Each row below holds a small network's activations on one input, seen along a few directions.
Each table varies a few parts of the input and shows all the possible inputs, shuffled.
A made-up example of a description, with smaller parts first: one of 2 separate values, together with either a single point or one of 9 places along a line or (one of 4 places along a line, together with one of 5 places around a ring).
Shared parts are said once, and a part with two or three values counts as separate values.
In the rows, zero is written as 128.

Other details of the inputs shift rows strongly along two fixed directions, in all tables alike. That doesn't count.

Rows:
r1: [148 210  53 147 211 138  69 210 105 143 146]
r2: [143 201 171  67 126  95 147 184 112 176 167]
r3: [157  79 104 187 140 116  79 107 121  88  97]
r4: [129 151 107 220 134 106 125 105 149 101  85]
r5: [140 136  72 205 132 144 103  92 153 134  91]
r6: [131  76 155  68  67  93 149  83 162 105 133]
r7: [ 99 123 170  93  67 125 155  65 116 142  89]
r8: [131 129  73 198 147 147 102  76 121 138  87]
r9: [103 102 193  86 100 142 167  59 141  87 144]
r10: [141 128 184  61 132 112 112 209  89 177 170]
r11: [129  70 127  59  56 136 126  87 172 127 133]
r12: [154 144 167  45 131  87 112 206 122 143 188]
r13: [146  57 117 205 159 119 109 112 121 127  79]
r14: [143 114 167  53 140 138 114 211 103 207 159]
r15: [ 91 127 162  89  84 101 168  56 124 134 104]
r16: [100  95 187  84  98 165 158  59 130  98 139]
r17: [ 94 131 143  90  68 117 164  74 171 142 112]
r18: [146 174 189  60 158 135 147 179 125 135 215]
r19: [122 155 185  94 123 126 167 204  89 146 229]
r20: [127  94 125 239 136 132 146 103  98  78 144]
r21: [216 166  74 153 230 155 144 223 121 121 166]
r22: [122 201 162  49 147  93 137 178  76 156 158]
r23: [139  75 107 205 152  92 110 118 154  98 111]
r24: [ 77  75 184 120  62 155 179  84  94 109 154]
r25: [129 133  60 198 145 143 105  84 148 139  99]
r26: [114 142  57 188 160 113 116  92 152 103  98]
r27: [150 137 139  35 119 133  88 209 133 166 188]
r28: [171  84  73 174 172 189 150 100 120  82  88]
r29: [223 159  79 159 188 108  75 220 138 141 181]
r30: [136  69  79 197 141 136  86 122 164 121 111]
r31: [230 160 111 165 190  92  77 212  95 129 166]
r32: [106  74 140  63  72 110 129  97 182 110 134]
r33: [ 70 120 127  64  85 143 138  66 119 135  97]
r34: [142 108  91 196 164 183 108  88 164  89 140]
r35: [ 73  77 151 112  57 172 170  93 138 121 170]
r36: [188 204  95 178 187 144  77 198  87 180 138]
r37: [132  67 142  60  59 139 122  81 146 127 121]
r38: [131 144 116 220 127 133 110 100 117 112  67]
r39: [158 204  58 156 206 136  75 203 103 160 153]
r40: [ 71 129 141  72  94  94 167  68 137 111 108]
r41: [103 206 124  33 147 111 129 192 122 153 167]
r42: [128 199 140  56 134 112 142 179 128 194 179]
r43: [181  82  99 187 133 117  91  98 124  94 101]
r44: [ 60 140 173 110  61 108 169  98 155 121  99]
r45: [123 209 159  71 113 121 136 201 139 181 164]
r46: [108 147  71 182 170  96 118  95 132  73  88]
r47: [ 98  93 168  76  96 187 147  61 145 109 144]
r48: [ 62 128 143  63  93 121 144  71 106 106  86]
r49: [127 200 166  68 109 151 117 195 100 192 147]
r50: [103 153  89 224 129 126 120 122 169 113  88]
r51: [130  83 163  66 103 143 212  78 125  81 108]
r52: [103 130 175  95  71 101 166  65 127 129  96]
r53: [101 203 153  75 105 148 121 213 127 190 158]
r54: [ 86 126 150  87  86  97 173  61 147 135 114]
r55: [189 185 107 174 224 153 100 201 138 125 204]
r56: [121  74 123  53  97 186 195  86 154 105 117]
r57: [149  65 122 207 162  96 118 113 131 116  86]
r58: [105 143  96 220 124 155 100 114 131 123  72]
r59: [ 75  74 165 113  60 176 168  86 110 121 158]
r60: [172  94  85 183 178 140 175 103 140  62 102]
r61: [ 98  52 174  86  93  92 166  99 161 137 111]
r62: [137 135 159  56 132 106 120 216 143 177 190]
r63: [118 134  85 191 159 120 108  82  98 101  76]
r64: [ 97  64 182  87  80  94 147  94 137 119 117]
r65: [135 151 120 220 133 109 120 100 126 100  74]
r66: [157 223 130 202 184 106  99 225  87 145 133]
r67: [138  65  93 197 144 139  82 114 136 120  99]
r68: [174  88  94 183 173 167 159  97 107  71  87]
r69: [120  96  94 233 135 148 143 111 143  90 157]
r70: [179 203 103 178 204 121  91 189  68 172 143]
r71: [112 207 156  40 151  95 131 184  78 140 152]
r72: [154  76  82 179 138 139  66 109 137  99 101]
r73: [160 145 179  47 128  90 107 201  99 143 178]
r74: [125 144  80 212 125 151 100 108 158 125  85]
r75: [ 60 125 121  55  91 145 132  73 121 119  92]
r76: [108 205 189  85 110 129 130 208  84 178 141]
r77: [143  65  90 202 160 112 116 122 174 127  99]
r78: [ 95  45 146  77  82 138 142 104 169 160 111]
Each input here is: one of 6 places around a ring, together with either one of 3 separate values or one of 4 places along a line or one of 6 places along a line.
Q: The inputs of r2 and r17 match in every part but the place on the ring of 6. If r4 is changed in the same way as r2 into r17, which row does it become?
A: r45
Q: The inputs of r37 and r31 match in every part but the place on the ring of 6. If r33 is changed in the same way as r37 into r31, which row does it become?
A: r22
Q: List by row number the other rows that have the place on the ring of 6 in common with r53.
A: r1, r5, r11, r25, r27, r30, r34, r35, r39, r56, r74, r78
Q: Change only the choice among 3 separate values in r60. List by row number the other rows that result.
A: r18, r19
Q: Change only the choice among 3 separate values in r51. List by row number the other rows that result.
A: r9, r20
Q: Change only the place on the ring of 6 in r30. List by row number the other rows that result.
A: r10, r23, r62, r64, r67

Rows:
r79: [132 123 158  84 119 120 133 143 107 143 150]
r80: [ 82  61 154 102  76 121 155  48 148 101  97]
r81: [159 121  98 184 162 150 119 122 126 102 132]
r82: [106  93 149 104  83 127 136 100 154 119 121]
r83: [172 159 104 169 187 145 108 181 115 123 165]
r84: [107  82 132  82  84 129 138  77 150 128 105]
r85: [124 154  81 188 148 133  98 121 132 136  94]
r86: [132 192 149 101 142 112 141 170 107 151 144]
r87: [109 107 153  99 102 118 144 123 131 131 145]
r88: [ 79 156 157  68  88 151 159 108 117 140 132]
r89: [192 175 100 185 211 126 103 230  99 145 173]
r90: [130  86  84 172 140 126 108  87 155 106  86]
r91: [135  95 110 196 136 135 134  95 149  96 109]
r92: [129 198 138  92 146 124 137 164 105 141 154]
r93: [116 135 104 197 137 104 120  83 131 102  87]
r94: [115 110 138  84 100 129 129 119 156 141 134]
r95: [129  91 111 196 133 124 118  90 146  98 112]
r96: [ 83  65 144 102  60 123 152  63 162 106 102]
r97: [131  86 101 181 133 124 112  94 143  95  87]
r98: [140  88 100 179 128 126 110  93 135  99  91]
r99: [133 169 107 190 160 137 120 147 109 136 114]
r100: [119 138  97 191 131 106 112  91 139 102  77]
r101: [150 159 141  81 162 140 130 189 102 142 172]
r102: [177 151 127 154 173 134 119 185 108 142 159]
r103: [ 76 129 150 116  85 128 143  85 125 136 106]
r104: [154 145 133  88 138 131 111 176 127 164 159]
r105: [130 126 158  80 128 129 150 151 118 137 144]
r106: [ 91 162 158  76  90 129 132 142 117 161 126]
r107: [136 159  79 184 158 109 100 118 139 123  93]
r108: [159 119  93 177 166 146 118 122 116 100 124]
r109: [119 129 143  54 107 123 133 156 139 161 156]
r110: [120 113 173  54  96 131 164 125 118 140 141]
r111: [123 134 143  81 123 141 149 149 123 131 165]
r112: [136 125 156  86 107 128 125 151 127 146 148]
r113: [153 147 157 100 141 123 120 181 106 157 174]
Q: The inputs of r100 and r86 match in every part but one. If r96 is changed in the same way as r100 into r86, which row does it become?
A: r89
Q: What is each input in this table made of?
A: one of 5 places along a line, together with either one of 2 separate values or one of 5 places around a ring
Q: Change only the place on the ring of 5 in r84. List by row number the other rows that result.
A: r90, r94, r104, r109
Q: List by row number the other rows that have the place on the line of 5 in common with r108.
A: r81, r83, r88, r92, r101, r111
